Each row below holds a small network's activations on one input, seen along a few directions.
Each table varies a few parts of the input and shows all the possible inputs, shuffled.
A made-up example of a description, with smaller parts first: one of 3 separate values, together with either a single point or one of 11 places around a ring or (one of 5 places around a ring, together with one of 6 places along a line).
Shared parts are said once, and a part with two or three values counts as separate values.

Other details of the inputs shift rows strongly along two fixed directions, in all tables alike. That doesn't count.

Table:
x1: [-14,-9,93,2,-31,-2,5,40,22,10,21,10]
x2: [-17,9,-23,16,16,16,-6,12,-14,-9,10,-12]
x3: [-11,-24,-54,-27,-7,3,-2,-30,-19,18,-30,20]
x4: [-23,-15,13,-14,-27,-7,2,13,-2,16,0,18]
x5: [-4,50,-11,22,21,4,-4,22,23,-10,24,-27]
x6: [5,40,-2,42,6,8,1,0,33,-16,1,-44]
x7: [12,-21,-52,-41,-5,6,12,-30,-34,18,-23,29]
x8: [13,16,-27,-4,-3,-1,1,-3,-6,2,-1,-12]
x9: [13,32,-26,21,17,10,10,-8,17,-10,-1,-28]
x10: [13,3,-22,1,7,4,-6,-17,5,-5,-23,-16]
x11: [0,-34,15,-23,-14,2,11,-8,-6,15,-21,24]
x12: [-18,-27,-11,-28,-17,2,9,-5,-12,19,-10,35]
x13: [17,14,-43,-23,9,6,3,-12,-21,12,-1,3]
x14: [18,35,-4,21,22,7,0,8,26,-23,8,-33]
x15: [-36,-15,60,14,-29,1,15,24,30,11,7,14]
x16: [16,-3,-32,0,18,-14,-13,-32,-4,-7,-18,-2]
x17: [17,-17,-27,-38,13,-17,-9,-23,-32,11,-3,30]
x18: [-20,-37,62,-1,-24,13,1,25,-16,4,6,15]
x19: [-15,-15,93,21,-23,-19,4,24,32,-7,23,15]
x20: [19,37,-6,18,14,-2,-9,13,19,-19,9,-39]
x21: [25,26,-28,10,26,-20,-17,-9,3,-19,8,-20]
x22: [5,28,8,42,36,-1,-16,10,4,-36,28,-35]
x23: [-3,-30,34,-5,-8,-16,3,-9,4,6,-4,24]
x24: [-11,-42,-10,-27,-17,18,5,-7,-51,18,-10,30]
Each input here is: one of 4 places along a line, together with either a single point or one of 5 places along a line.
Q: Changing only the place on the line of 4 turns x16 into x10. The same change can be made to x22. Which row results?
A: x18
Q: A walk changes only the place on the line of 5. It starts at x6 and steps to x9. List the rest of the walk in order.
A: x7, x8, x13
Q: A walk changes only the place on the line of 5. It starts at x10 and steps to x11. List the rest of the walk in order.
A: x14, x20, x1
Q: Which other rows agree with x15 in the place on the line of 4? List them by row number.
A: x2, x3, x4, x5, x12

Table:
x25: [-9,-13,-28,-8,7,28,1,5,-38,3,-2,2]
x26: [-3,-59,18,-30,-13,-22,-6,-25,-33,12,-13,46]
x27: [-20,32,1,42,7,21,4,18,31,-12,7,-34]
x28: [17,34,16,28,6,-9,4,5,48,-18,2,-34]
x29: [4,42,1,22,14,-3,0,9,35,-10,16,-26]
x30: [-21,-15,49,-4,-50,3,16,17,21,23,-8,13]
x31: [-12,-9,105,19,-19,-8,-2,45,17,-11,33,2]
x32: [31,5,-21,4,37,-5,-20,-17,-23,-23,5,-14]
x33: [-4,-47,11,-42,-22,-17,1,-17,-14,22,-20,47]
x34: [-11,1,-16,6,-15,24,15,-4,9,5,-19,-9]
x35: [6,18,-26,-2,18,-5,-2,-2,-5,-3,13,0]
x36: [-14,21,6,14,-7,3,0,15,21,3,6,-13]
x37: [22,3,-29,3,27,-16,-13,-31,1,-11,-16,-9]
x38: [-16,-4,-52,-4,13,19,3,-9,-27,1,-7,0]
x39: [10,22,-5,18,24,-13,-10,4,13,-22,17,-15]
x40: [-7,-17,48,-12,-41,-5,18,7,23,22,-6,22]
x41: [25,18,3,23,12,-12,-1,-18,29,-18,-11,-29]
x42: [-27,-29,21,-17,-30,-2,4,13,-17,21,4,32]
x43: [19,6,-38,-26,22,6,-4,-6,-37,3,6,7]
x44: [12,-8,-64,-36,13,13,-7,-10,-55,12,-7,12]
Q: Changing only one part turns x38 into x42. The same change can be made to x34. Which row results?
A: x30
Q: Describe the family of inputs behind these rows.
A: one of 4 places along a line, together with one of 5 places along a line
Q: A walk changes only the place on the line of 5. It starts at x27 and steps to x36. List the rest of the walk in order.
A: x29, x33, x37
Q: Which other rows does x44 become when the place on the line of 5 takes its other values? List them by row number.
A: x25, x31, x32, x43
